A small network was shown many inputs. Here are its activations along a few directions, one row for each input.
In each table, some parts of the input vary, and every possible input appears once, in random order.
A made-up example of a description, with smaller parts first: ring(5) and (point or ring(9) or (values(2) and line(6))).
Shared parts are said once, and a part with two or three values counts as separate values.

Other details of the inputs shift rows strongly along three fixed directions, in all tables alike. That doesn't count.

Rows:
row 1: [  4  -1   3  -3  -7   2  -1   2   9 -25  10   3]
row 2: [  8  14  -4   3   5  -7   2   4   9 -10  -3  -5]
row 3: [  3  13  -5   0  -3 -10   9  -9   4  -8  -2  -8]
row 4: [  5   1   3 -13   0  -7  -3   4   9 -23   4  -1]
row 5: [-45  -3   5  18  19   1 -11   1  -3   3  14   5]
row 6: [  6  19   2   3 -11   3   2  -4   0  -7   6   0]
row 7: [-52  10   6   0  19   2   2   2  -6  17  10  -7]
row 8: [  5  13  -3  -4  -6  -2  -5  -8   3 -13   0   9]
row 9: [  8  10  -4   0   2 -15   1  -5   2 -10   4   3]
row 10: [  6  11  -9   1   2 -13  10  -3   5  -9   2   0]
row 11: [ 6 15 -3 -3  1 -6  1  2 15 -7 -2 -2]
row 12: [ 3 16 -9 -8 -4 -4  7 -4  8 -9 -5  3]
row 13: [  8 -38   1 -12  -7  15  13   7 -12   2  -3 -14]
row 14: [  5 -28   2  -9  -2   2   1   2 -11  13  -8  -9]
row 15: [  9  16  12   6   2  -3   6  -7   1 -11  -7   6]
row 16: [  2  17  -4   1 -11  -2   7  -4   1  -8   1   0]
row 17: [  5  10  -2   8  -8  -3   3 -13   1 -11   5  -1]
row 18: [  8   9 -12  28 -20  -3 -12 -13  -3  49 -24  20]
row 19: [ 14 -29   1   1  -3  12   5   8 -10  13   2   0]
row 20: [ 9 13  2 -4  1 -8 -7  0 13 -9 -1  1]
row 21: [ 13 -35   7 -15   5  10  -2  20  -9   1  -5 -11]
row 22: [  9 -27   7  -5  -2  10  -2   1 -12  15  -4  -9]
row 23: [  7   1   2  -6   4  -8  -3   6   2 -25   3  -4]
row 24: [  4  11  -6  -2  -2 -10   2   0  14 -11  -4   2]
row 25: [ 10 -32   3 -19   0  13  14  10 -10   6  -5 -20]
row 26: [ 11  12   4   7   2  -6 -10   0   4 -13   3   2]
row 27: [  5   2  -3  -5   3  -6   6   7   5 -24   1  -7]
row 28: [-53   6   3   1  16  -2   2   1  -6  13   8  -4]
row 29: [  5 -34   2 -26  -2  13   3  12 -11   1  -6  -3]
row 30: [  7 -22   1 -18   0  12  -2   8  -7  15 -10  -2]
row 31: [ 11  13  -1   0   5 -12   1  -3   3  -7   5  -1]
row 32: [  7   8   1   1  -5  -8 -10  -4  10 -14   2   8]
row 33: [  9  12   4   1  -2  -4 -10  -2  11 -10   3   5]
row 34: [  9   6  -2  -9   5  -5  14   4   3 -16   9  -9]
row 35: [  2   6  -5 -12  -5   6   9   0   4 -22   5   0]
row 36: [ 10 -32   4   0  -1   6  -9  11  -9   7  -7   2]
row 37: [  8 -25   5 -10   1   6   1   3 -11  17  -7 -12]
row 38: [  4  11  -2 -18   1   4  11   3   6 -16   2  -6]
row 39: [  7   8  -4  10  -4  -6   4  -6   2 -12   9   7]
row 40: [  9 -30   5 -18  -9  22  13  16 -14   7  -2 -13]
row 41: [12 12  1  5  2 -8 -2 -5  1 -9  9  3]
row 42: [ 13   8 -13  27  -9  -3 -15  -7  12  50 -28  18]
row 43: [ 14   8 -14  33  -5  -4 -14  -5   6  46 -27  14]
row 44: [  9   8  -1   5  -1 -11  -2  -7   0 -12   8   7]
row 45: [  8  12   2   5  -6   1  -5  -2  13 -10   6   5]
row 46: [-52 -11  21   3  26   4   4  -1 -12  -5   8   4]
row 47: [  6  10  -6  10  -1  -6   0   1   7 -14   0   2]
row 48: [-52   8  10   0  21  -1  -7   1  -9  17  12  -4]
row 49: [  4  13  -5   0  -9   3   0  -7   5 -12   2   9]
row 50: [ 11  11 -13  23 -12   4 -14 -13   3  48 -24  22]
row 51: [ 7 19  4 -1 -8 -3 -3 -4 -1 -6  4  0]
row 52: [  8 -40   7 -14  -5  12   3   5 -16   0   0 -10]
row 53: [-43   1   8  17  22   5 -11   3  -2   7  15   2]
row 54: [  7   8  -9  24 -16  -8 -17 -13  -4  49 -26  19]
row 55: [  4  10  -2 -13  -3  10   9   2   4 -18   6  -3]
row 56: [-54   4   8   0  18  -4  -7  -1 -10  13  10  -1]
row 57: [  6  10  -8   7  -2  -8   8  -5   4 -10   6   3]
row 58: [  7 -30  -3  -5  -6  11   1  11   1  10  -9   1]
row 59: [  7  14   1   7  -5   0   3 -11   2  -8   6  -5]
row 60: [  9 -25   0  -4  -4  14   8   3  -9  16  -7 -12]
row 61: [  9   4  -2  -3   2   1  13   3   2 -18  13  -6]
row 62: [-50   4   8   1  22   7 -12  -3  -5  12  13   5]
Description of these inputs: values(2) and (point or (ring(5) and ring(6))).
- The inputs of row 55 and row 35 match in every part but the values(2) part. If row 19 is changed in the same way as row 55 into row 35, which row does it become? => row 39
- The inputs of row 57 and row 61 match in every part but the values(2) part. If row 44 is changed in the same way as row 57 into row 61, which row does it become? => row 41
- Change only the values(2) part in row 58. List by row number the other rows that result. => row 42
- Change only the values(2) part in row 24. List by row number the other rows that result. => row 11
- Change only the ring(6) part in row 19. List by row number the other rows that result. => row 6, row 45, row 50, row 53, row 59
- Change only the ring(5) part in row 25. List by row number the other rows that result. => row 22, row 37, row 59, row 60

Rows:
row 63: [  7   2  -3   0   3  -5  -4   0   1  12 -10   1]
row 64: [-15 -17  11  -3  11  10   8   9  -6  -2  -4  -2]
row 65: [ 22 -15   6 -17  -9   8  18   9  -1 -30  -6  -3]
row 66: [ 23  35   1   5  -9  -8   1  -9  10 -34  10   2]
row 67: [ 7  0  3  7 -3  1 -9 -1  1 11 -4  7]
row 68: [ 3  3 -3 -1 -9  2 -2 -4  0 13 -8  4]
row 69: [ 8 -2  1  9 -4 -3 -4 -4 -5 11 -6  0]
row 70: [-14  32   3  13   7 -17  -9 -13   8  -8   7   3]
row 71: [-16 -12  -1  -8  10   1   6   7  -4   1   5  -4]
row 72: [-13 -11   4  -4  12   5   7   4  -7   3   8  -9]
row 73: [-18 -16   7  -6   6   1  -3   2  -7   0   6  -2]
row 74: [-17  -6   4 -10   8   8  -1   7  -2   3   2  -7]
row 75: [ 8  2 -1  5 -2 -2  1 -4 -6 14 -6  0]
row 76: [ 19 -14   4 -14 -11   3   8   4  -7 -26   6  -8]
row 77: [-17 -12   4  -6   6   5   5   1 -12   2   7  -3]
row 78: [ 6  4 -5  5 -6  4  3 -3  2 14 -6 -2]
row 79: [ 5  0 -2  0 -3 -4 -2 -5 -3 13 -7  5]
row 80: [  4  -1  -3   5  -2   0 -11   0   4   8  -7  10]
row 81: [ 6  5 -1  4 -8  4  0 -4 -3 14 -7  0]
row 82: [  0  19   2  -4   1  -2   7  -3   9 -45  23  -2]
row 83: [ 18  -8  -2 -17 -12   9  16   4   0 -22   5 -10]
row 84: [ 3  2 -9  1 -7  1  2  0  4 12 -8  3]
row 85: [ 5  4 -6  3 -4  1  1  3  4 13 -8 -1]
row 86: [ 41   2  -2  -6 -13   0  -3   4   8 -15  -7   2]
row 87: [ 5 -2 -2  9 -7  3 -6 -4 -3  9 -3 10]
row 88: [ 8 -1 -2 12 -2  3 -4 -1  3 10 -2  5]
row 89: [ 5 -5 -6  9 -5 -4 -1 -5  0  9 -5  3]
row 90: [-15 -15   4  -1  11   1   0   9  -3   0   6  -8]
row 91: [ 18  -7   2 -19 -15  10  13   3  -5 -22   5  -9]
row 92: [-14 -13   4   1  10   7  -2  11  -1   0   8  -2]
row 93: [-14 -16   5   1  10   4   2   4  -5   0   8  -9]
row 94: [-16 -13   0  -5   8   4   8   2  -7   1   7  -5]
row 95: [  2   4  -6  -2  -6   1  -4  -2   3  11 -11   4]
row 96: [-16  29  -3  10   7 -18 -10 -12  11 -10   4   7]
row 97: [ 5 -2  0  6 -5  1 -9 -2  1 10 -4 11]
row 98: [-36  22   3   1  22 -10   3   0   4 -16  20  -6]
row 99: [-13  35   2   9   9 -16  -4 -12   7  -4   7   3]
row 100: [  6  -2  -1   5   1  -6  -9   0   3   9 -10   1]
row 101: [ 5  5  0  0 -6  2 -3 -2  1 15 -8  0]
row 102: [ 5 -3 -6  8 -3  0 -5  2  4  9 -4 10]
row 103: [-17 -11   2 -11  11   1   0   4  -4   0   3  -3]
row 104: [ 4 -5 -7  7 -3 -6 -3  0  2  8 -7  4]
- The inputs of row 82 and row 88 match in every part but one. If row 87 is changed in the same way as row 82 into row 88, which row does it become? => row 66
- The inputs of row 99 and row 79 match in every part but one. If row 86 is changed in the same way as row 99 into row 79, which row does it become? => row 80
- What do these inputs look like to the network? => values(2) and (point or (line(4) and ring(5)))
- Start at row 80 and move only the line(4) part, one step at a time. The first step leads to row 96. Which rows follow, in order? => row 103, row 95
